A small network was shown many inputs. Here are its activations along a few directions, one row for each input.
In each table, some parts of the input vary, and every possible input appears once, in random order.
A made-up example of a description, with smaller parts first: ring(5) and (point or line(11) or (values(2) and line(6))).
Shared parts are said once, and a part with two or three values counts as separate values.
(in the rows, 128 means zero)

A family of inputs:
x1: [ 78 100 166 161 181 111 178 144 122 114 154 129 119 110  96]
x2: [201 142 163 109 159 136 124 131 170 141 107 169 136 124 150]
x3: [128 130  82 134 121 162 136 148 160 151 138 110 128 156 145]
x4: [ 98 105  94 157 116 117 127 137 153 157 136 124 130 166 158]
x5: [164 129 177 148 121  58  82  98 126 113 106 191 141 109 159]
x6: [ 74  98 109 168 137 121 157 151 129 129 140 101 111 146 135]
x7: [152 156  87  81  89 173 126 126 122 136 161  88 129 146 111]
x8: [170 135 108 124 124 162 124 127 165 159 108 134 136 133 165]
x9: [147 108 115 146 126 113 111 103 157 163 106 142 135 136 174]
x10: [ 85 119 108 174  83  85  82 121 117 125 135 136 137 146 163]
x11: [123 149 153  86 154 162 178 129  95  95 177  99 118  99  62]
x12: [113 158 110  92 103 174 162 143 105 117 172  68 117 123 100]
x13: [ 68 174 123  46 118 109 114 119  88 162   9 134 160 111  50]
x14: [194 153 114  73  83 181 113 128 123 141 128 124 135 137 134]
x15: [107 114 150 135 186 159 179 163 124 101 153 122 113 111  87]
x16: [225 157 158  61 124 151 114 117 129 123 125 153 128 127 113]
x17: [ 65 110 117 183 113  89 107 120  98  97 138 106 114 124 137]
x18: [ 73  99 167 172 156  88 122 123  94  77 147 137 117  96  99]
x19: [106 122  91 145 147 162 166 149 134 120 141  83 106 135 118]
x20: [132 123 127 165  90  80  75  91 119 132 107 156 141 118 176]
x21: [187 107 167 129 157  94 112 119 156 136 100 182 135 136 156]
Q: What is each input in this table made of?
A: point or (line(4) and line(5))
Q: Change only the line(5) part in x19. List by row number the other rows that result.
A: x2, x3, x8, x15

A family of inputs:
x22: [ 97 143 143 110 177 125 174 130 110 115 106 109 117 106  66]
x23: [130 119  67  73 131 202 181 169 141 155 135  71 115 178 105]
x24: [ 60 104 114 160 166 114 169 157 149 142 137 110 121 151 106]
x25: [ 98  92 128 168 129  89 131 137 123 101 195 121 115 160 129]
x26: [162 126 128 166 145 122 125 110 189 161 152 148 129 140 177]
x27: [108 174 126  96 159 155 169 132 122 118 111  93 120  98  74]
x28: [104 114 125 174 108 135 115 131  94  79 152 103 112 103 145]
x29: [108 181 119  88 136 196 165 144 127 141 132 102 139  93  80]
x30: [137 146 143  95 118  78  99  98 104 128  73 151 136 126 105]
x31: [ 64 137  92 155 148 139 167 130 157 160 157  91 123 138 116]
x32: [102 130 114 170  86 138 125 117 112 114 184  95 120 109 156]
x33: [150 175 127  82 101 105  91  99 115 132  79 137 141 119 115]
x34: [ 99 111 129 151 101  77  88 130 114 134  78 152 139 143 156]
x35: [ 65 142  96 161 123 162 163 135 136 151 128  85 126 102 133]
x36: [116  84 176 103 147 108 131 133  80  87 166 154 127 127  78]
x37: [206 168 155 101 134 177 123 124 160 143 128 158 146 100 141]
x38: [ 93  95 144 174 120  99 126 145  94  81 163 123 113 131 141]
x39: [191 131 177 121 173 110 135 112 142 118 103 161 122 111 126]
x40: [ 56 106 129 167 155 122 161 165 121 122 108 112 118 123 119]
x41: [120 102 157  84 125  85  94 117  98 135  84 181 152 137  95]
x42: [150 181 124  75  79 145  85 112 122 157  96 146 159 115 121]
x43: [165 134 124 172 122 144 121 110 164 146 130 143 132 101 191]
x44: [206 161 161 108 156 137 128 113 155 122 109 148 126 104 136]
x45: [ 81  98 157  98 181 130 166 148 103 123 115 143 134 119  59]
x46: [172 104  84  78  91 181 142 154 116 118 192  80 106 188 127]
x47: [158  96 144 169 162  98 128 134 178 140 136 165 128 152 166]
x48: [109 144  98 144  72 112  88 101 127 162  96 128 149 124 170]
x49: [134 130 163 116 142 101 138 113  85  78 159 120 108 113  86]
x50: [147 169 143  94  96 175 124 130 105 107 189 113 129  99 100]
x51: [102 124 111 164 111 114 129 112 133 122 213 102 117 148 140]
x52: [108 140  94 140  91  88  89  96 147 171 122 135 145 157 156]
x53: [152  98 155 176 152 106 122 141 147 116 111 167 123 123 176]
x54: [166 118 134 175 142 140 112 124 146 113 101 150 125  97 180]
x55: [230 109 102  84 128 183 138 147 169 153 132 129 122 179 166]
x56: [ 67 126 107 165 144 158 153 148 118 117  98  94 119  97 122]
x57: [173  89 186 108 177 115 129 129 131 122 115 194 139 122 115]
x58: [110 129 108 148  91 110  79 114 112 130  68 136 141 119 159]
x59: [103 109 113 144 108  65  91 122 140 154 103 153 143 169 146]
x60: [147 162 149 103 121 130 129 118 100  84 166 103 108 104  95]
x61: [172 120  73  60  74 149  99 139 135 171  97 115 136 196 146]
Q: Changing only one part turns x60 into x44. The same change can be made to x25. Which row results?
A: x47
Q: Changing only one part turns x58 into x28. The same change can be made to x61. Which row results?
A: x46
Q: What is each input in this table made of?
A: values(4) and (point or line(4) or ring(5))
Q: Change only the line(4) part in x36. List by row number the other rows that result.
A: x49, x50, x60
Q: Which other rows agree with x23 in the values(4) part? List them by row number.
A: x22, x24, x27, x29, x31, x35, x40, x45, x56
Q: Change only the ring(5) part in x47. List by row number the other rows that result.
A: x26, x43, x53, x54

A family of inputs:
x62: [159 199 122  78 126 193 147 121 127 133 110 105 132  83 101]
x63: [109 101 132 162 149 149 165 140 131 116 186 110 114 123 131]
x64: [133  93 166 141 173 116 153 136 112  87 150 136 109 115 105]
x65: [103  98 153 135 185 112 160 158 129 115 107 140 120 131  99]
x66: [204 156 142  35 115 158 121 125 124 145 110 146 144 136  99]
x67: [173 102 114 148 125 148 135 132 151 128 164 116 111 154 173]
x68: [120 117  90 138  69 121  91 128 116 132 123 112 130 152 168]
x69: [159 143 148 165 153 149 139 114 146 117 132 133 122  80 155]
x70: [198 104 162 120 142 121 111 115 145 127 131 175 133 132 150]
x71: [ 59 117 108 153  94 123 122 136  95 120 145 106 131 124 127]
x72: [107 158 125 154  97 125  97 108 113 120  92 130 140  82 149]
x73: [150 120 141 112  92  99  69 111 110 133  94 170 148 133 145]
x74: [178 129 158 122 109  91  84 105 126 119 143 171 136 134 144]
x75: [137 169 145 164 117 117 111 102 129 107 146 130 127  84 150]
x76: [ 82 112 145 134 120  92 113 129  75  93 110 132 126 120 103]
x77: [ 74 111 138 128 155  80 138 126 109 127  93 131 126 137  91]
x78: [173 154  80  61 100 194 137 137 135 144 147  85 126 159 114]
x79: [150 129 110 148  89 116 105 120 134 118 177 112 117 156 166]
x80: [112 119 160 142 139  86 124 123  96  78 163 133 116 120  99]
x81: [130 148 133 160 164 147 145 135 165 144  87 139 134  95 147]
x82: [107 152 104  75 125 194 167 147 115 133 168  77 122 128  74]
x83: [100 160 118 151 132 113 124 105 146 156  74 129 141  99 139]
x84: [144 107  96 143 137 144 143 155 169 155 118 124 122 169 165]
x85: [132 145 150  53 147 156 162 144  92 105 129 102 115 120  50]
x86: [ 88 127 127 160 115 119 133 128 116 105 198 107 120 126 125]
x87: [143 120 133 105 126  87  93 107 142 166  78 170 150 150 136]
x88: [114 117  78 133 104 110 118 125 150 168 105 114 129 171 156]
x89: [ 81 105 115 158 160 147 169 162 150 143 141 116 125 138 120]
x90: [ 50 116  99 150 129 115 147 132 131 155 128 107 131 142 112]
x91: [170 110 148 112 154 117 117 136 162 152  90 181 144 147 145]
Q: Changing only one part turns x71 into x73. The same change can be made to x63. Which row results?
A: x70
Q: What is each input in this table made of?
A: values(5) and (point or ring(5))
Q: Which other rows agree with x75 in the values(5) part? List them by row number.
A: x62, x69, x72, x81, x83
Q: Which other rows agree with x85 in the values(5) part? List them by row number.
A: x64, x65, x76, x77, x80
